These are the activations of a small network on made-up records, seen along a few directions, one row for each record.
Records have a field called L. Each example row is followed by its value.
Other fields move the rows too, some of them a lot.
In the rows, 500 means zero.
Random noise pushes rows far along 7 fixed directions. That doesn't count. These rows show it; they differ only by the noise:
[572 715 424 265 738 411 554 392 474 279 568 486 545 506 818 643 385 437
 330 429  98]
[607 549 549 528 706 458 561 418 578 438 402 337 526 282 533 594 396 569
 336 595 427]
[492 627 523 397 460 611 429 483 420 385 612 705 528 828 450 364 535 513
 623 488 516]
[658 351 272 606 289 687 475 645 337 614 658 533 468 656 112 597 804 630
 438 426 715]
[558 648 403 568 393 610 681 427 516 217 723 532 387 521 688 624 419 610
 395 379 528]
[526 318 533 767 354 631 530 761 502 716 393 378 418 441 145 466 689 678
 455 646 753]
[430 501 625 440 686 425 502 615 568 625 317 411 580 401 508 413 531 545
 460 654 247]
[539 571 537 588 487 577 539 768 440 491 399 406 326 575 530 583 505 476
 368 598 484]
[529 440 572 405 751 541 444 667 585 870 278 466 679 322 329 543 737 538
 496 655 208]

[357 256 479 617 403 420 645 476 672 645 528 392 595 298 484 463 647 627
 602 529 482] | l2
[512 466 553 336 810 335 423 530 584 529 373 382 634 349 539 555 416 472
 407 667 150] | l8
[544 378 390 405 514 388 425 198 436 369 641 494 601 459 466 449 476 514
 496 370 551] | l13
[616 281 429 413 479 406 445 425 409 589 529 529 667 425 361 415 609 503
 543 501 583] | l6
[487 637 634 474 562 558 426 423 471 321 448 635 446 686 636 473 276 423
 556 532 533] | l9
[556 491 609 485 623 420 404 473 404 501 317 400 526 547 385 471 334 464
 394 637 568] | l1
[394 393 370 673 282 545 671 804 426 564 589 434 374 466 525 534 618 492
 372 422 540] | l10
[650 505 614 420 764 517 499 257 646 494 342 471 574 301 658 702 428 277
 527 563 432] | l2
[456 527 417 507 538 529 567 632 499 649 516 521 633 525 422 559 608 675
 454 536 268] | l14
[711 724 468 498 633 764 525 421 630 606 578 683 546 394 574 818 607 463
 543 448 392] | l7
[528 439 482 578 469 593 560 567 606 705 533 543 543 346 383 591 649 579
 558 450 495] | l4
[326 540 641 519 372 468 347 672 407 380 385 582 425 893 390 152 427 464
 688 628 639] | l4
[789 402 512 314 754 413 333  53 535 563 486 562 883 305 219 411 437 549
 604 599 684] | l6
[297 463 546 481 406 407 590 226 650 390 695 629 659 458 556 210 469 693
 648 414 471] | l7
[568 433 324 344 415 445 462 178 369 332 689 611 606 690 463 489 468 423
 518 314 562] | l5
[321 543 464 629 334 557 652 667 484 388 690 558 429 603 569 343 486 618
 515 486 561] | l10
[393 400 417 518 470 415 555 580 434 578 524 391 562 472 415 432 547 449
 447 456 424] | l12
[449 607 810 615 759 514 545 363 747 602 277 486 579 217 589 438 255 590
 605 716 429] | l14
[625 615 570 506 592 653 384 636 362 503 355 538 413 662 469 662 418 354
 450 588 518] | l1
[513 417 439 502 484 384 538 424 518 448 464 359 447 490 607 547 407 353
 440 521 474] | l2
[756 467 429 518 784 628 494 346 676 658 477 521 627 171 292 849 569 604
 460 641 578] | l8
[265 507 492 508 324 571 683 694 625 561 612 620 450 456 815 468 644 554
 557 370 207] | l7
[459 572 456 500 385 540 551 464 569 332 711 602 423 589 611 535 372 569
 493 508 540] | l8
[566 673 571 403 680 358 443 482 377 284 353 327 388 610 733 549 220 307
 342 588 470] | l13
[630 576 620 627 458 622 491 383 499 373 498 566 442 517 444 477 366 519
 552 569 774] | l3
[521 573 624 588 515 413 570 396 505 227 415 330 308 426 756 527 163 377
 391 502 657] | l13
[233 507 538 509 506 485 618 636 560 526 511 496 489 480 747 366 459 439
 557 482 339] | l12
[443 445 504 545 477 491 677 385 653 548 602 480 615 236 568 566 530 624
 522 437 303] | l5
[549 436 332 495 540 565 428 270 446 519 664 588 682 476 320 547 608 474
 552 382 596] | l12
[561 349 527 488 667 311 463 463 485 675 335 341 686 298 256 416 539 599
 447 645 378] | l3
[652 568 402 553 711 647 626 513 637 628 530 461 583  77 571 856 553 470
 354 454 347] | l10
[561 286 341 431 591 288 527 557 441 781 453 356 699 250 268 586 724 615
 301 514 187] | l3
[420 581 437 428 541 377 489 574 409 452 481 462 493 520 688 518 456 333
 409 530 275] | l11
[316 465 769 640 487 486 645 122 755 369 525 544 710 317 510 162 295 824
 679 559 697] | l14
[333 636 435 248 581 517 534 647 452 572 535 699 593 613 681 470 640 377
 603 484  56] | l11
[222 424 697 570 487 422 527 867 623 779 236 447 474 411 579 314 604 508
 612 657 273] | l4
[580 533 494 407 594 697 406 453 487 703 503 732 622 522 456 627 586 453
 675 457 454] | l1
[343 365 458 379 357 338 599 423 558 521 708 611 769 410 604 219 621 699
 611 437 299] | l6
[440 423 500 612 454 405 490 596 413 495 468 429 423 564 453 450 388 593
 414 563 556] | l9
[613 412 219 434 484 360 475 226 330 291 782 511 644 624 362 563 460 654
 318 305 491] | l9
[457 538 515 524 697 315 540 556 533 512 395 274 592 289 449 497 402 571
 291 710 310] | l11
[454 359 415 521 405 430 529 675 434 636 457 372 457 525 521 545 572 426
 396 493 351] | l5

Here are new rows. What is L for each?
[644 577 480 500 606 691 356 774 352 660 411 564 449 634 409 698 615 227
 432 552 538] | l10
[288 495 583 467 430 383 403 629 378 463 479 595 535 869 438 210 447 573
 548 589 427] | l9
[615 363 412 537 505 746 468 787 417 890 336 563 511 499 311 752 792 437
 512 492 455] | l14
[400 379 450 638 295 381 636 671 517 465 488 283 361 530 616 538 474 443
 378 525 487] | l2
[391 488 574 481 568 441 465 786 477 662 294 435 421 505 539 457 580 431
 449 649 274] | l7
[666 386 551 594 640 647 535 396 659 711 379 441 593 129 454 784 578 456
 491 516 506] | l5
[511 451 664 578 503 503 422 739 359 504 243 385 293 686 503 497 401 260
 479 653 595] | l5
[556 408 388 408 520 437 540 401 428 541 585 509 671 441 371 458 619 637
 465 459 350] | l3
[429 640 526 233 613 521 520 475 550 370 669 733 526 603 782 570 491 415
 557 483 121] | l8
[621 694 551 435 646 573 467 318 544 384 545 672 619 544 450 484 396 574
 582 570 482] | l3
[611 453 484 481 537 325 533 326 492 377 533 423 656 327 471 414 375 586
 451 557 532] | l6
[497 664 778 450 790 496 440 467 585 549 195 468 542 355 501 490 326 324
 509 796 467] | l11
[691 599 424 496 489 512 531 519 452 447 558 525 538 461 633 660 491 435
 441 500 472] | l6
[619 526 491 297 733 435 300 551 316 529 310 449 556 670 397 506 512 319
 480 583 355] | l13
